These are the activations of a small neural network, seen along a few directions. Each row is one input.
Each table varies a few parts of the input and shows all the possible inputs, shuffled.
Descriptions start from the smaller parts, as in this example, which fits no table here: ring(5) and (point or ring(9) or (values(3) and line(6))).
Shared parts are said once, and a part with two or three values counts as separate values.

Other details of the inputs vary at random and push rows far along three fixed directions, the same in every table; ignore that.

A family of inputs:
row 1: [ 57  42  36  14 -11 -85 -58  21  -4 -30  12   0 -41 -59]
row 2: [-26 -57 -17 -30  17  17 -13 -10  38   6 -29  16  20   6]
row 3: [-30 -19 -11  -5  19  47 -15 -15  63  18 -15  19  45  43]
row 4: [ 40  43  42   6  -9 -99 -27  33 -13 -54  17   6 -30 -55]
row 5: [-35 -29  24  21   4 -72 -36  12  10  46  28  20 -16  -7]
row 6: [-30 -55 -19 -14  17  12  -4 -21  41   7 -26  11  26 -13]
row 7: [ 61  27 -12 -26  15  83  21  -4 -21 -19 -28 -20  -5 -16]
row 8: [ -2  48   1  35  13  49  28   0 -60  75  55   1 -26  33]
row 9: [-30 -40 -22   3 -15  18 -21 -26  36  -5 -29 -12  30  11]
row 10: [ 82  23   1 -39   5 -11 -43   2  27 -83 -48   1  -8 -61]
row 11: [-34 -38 -23 -27 -10  -7  21  -6  33 -35 -24  14  32  36]
row 12: [ -1  27  13  37  -9  38  27   8 -69  74  42 -30 -32  26]
row 13: [ 43  21 -28 -31  -1  37  82  -7 -29 -50 -22 -15  -2 -26]
row 14: [-36  12  32  45   8 -43 -39   7  35  54  41  22   6  27]
row 15: [-23  19  -7  19 -20  17  47  10 -98  35  44 -21 -30  32]
row 16: [-33 -32 -12  12   3  34 -21 -24  47   4 -21  -4  40  16]
row 17: [ 43  18 -17 -44  -1  54  50   5 -41 -49 -30 -24  -3 -12]
row 18: [-44 -10  18  25 -25 -91   1  17   5   6  33  18  -4  23]
Description of these inputs: values(3) and (point or line(5)).
The inputs of row 10 and row 1 match in every part but the values(3) part. If row 11 is changed in the same way as row 10 into row 1, which row does it become?
> row 18
Change only the values(3) part in row 5. List by row number the other rows that result.
> row 2, row 6
List by row number the other rows that have the values(3) part in common with row 15.
> row 6, row 8, row 9, row 13, row 16
Change only the values(3) part in row 12. List by row number the other rows that result.
> row 7, row 16

A family of inputs:
row 19: [ 18  34  -1   1 -12  10 -10   5 -50  -2  15 -11 -25   7]
row 20: [-41 -26  -4   6  19   3 -15 -14  64  -4 -11  26  49  18]
row 21: [ 18  39  14  30  -1  18  19   4 -32  23  26 -20 -15   2]
row 22: [-22 -15  28  36  -8 -74 -67   9   1  26  28   7 -19  -5]
row 23: [ 54  58   9  17  13 -31 -16   5 -15 -26  26  25 -25 -37]
row 24: [  2  -8  15   1 -10 -21 -44   4  33 -30 -18  -5  12   5]
row 25: [ -25   -3   25   11   -4 -101  -28   22   10    5   33   29  -14   10]
row 26: [-27 -20 -16   2  -9   3 -24  -7   8  -2  -2  14  11  39]
row 27: [ 11  22   0  -7   8  19   4  17 -51  10  20   6 -24  21]
row 28: [ 16 -13 -31 -28  -2  32  48 -18  14 -52 -36  -7  15 -20]
row 29: [ 40 -16  -9 -39  23  30  13 -11  32 -19 -45  -7   8 -44]
row 30: [-12 -10 -16 -17   4  26  53   2 -26  -4   1  -3   2   9]
row 31: [  1   4  -2   4  15  16   9   7 -60  40  27   4 -35  -4]
row 32: [ 70  47  16 -19  32 -17  -4   5  43 -47 -20  14   1 -55]
row 33: [  8  18  15   3 -17 -18  36  22 -44  19  22 -10 -26   1]
row 34: [-38 -18 -18  10  -4  33   1 -30  45   1 -14  -6  48  17]
row 35: [-10  -9  -6   5 -20  30  57  -4 -34  10  -7 -37   4  17]
row 36: [-18 -32  11   2  -3 -15 -26   2  27  25  -5   1   2  -8]
row 37: [-37 -29  -8 -11  -4  27   4  -3  10  35  -4  -1  16  61]
row 38: [  0  22  -5   5 -18 -11  28   1 -52  -5  17 -13 -21  -7]
row 39: [-54 -34  -4   5 -22  35   5   6   0  53   5 -12  17  71]
row 40: [ -6   6  28  16   6 -52 -45   9  75 -16  -3  22  20 -16]
row 41: [ 26  -5 -19  -7  10  17  -1 -11 -12 -10 -12   3 -15 -32]
row 42: [ 27 -11 -23 -25   7  39   3 -23  16 -31 -45 -20  14 -49]
What is each input in this table made of?
> values(4) and ring(6)
The inputs of row 36 and row 29 match in every part but the ring(6) part. If row 39 is changed in the same way as row 36 into row 29, which row does it become?
> row 37
Start at row 34 and move only the ring(6) part, one step at a time. The first step leads to row 23. Which rows follow, in order?
> row 20, row 32, row 40, row 21
Change only the values(4) part in row 27. List by row number the other rows that result.
> row 20, row 30, row 31
Change only the values(4) part in row 24. List by row number the other rows that result.
> row 21, row 22, row 35
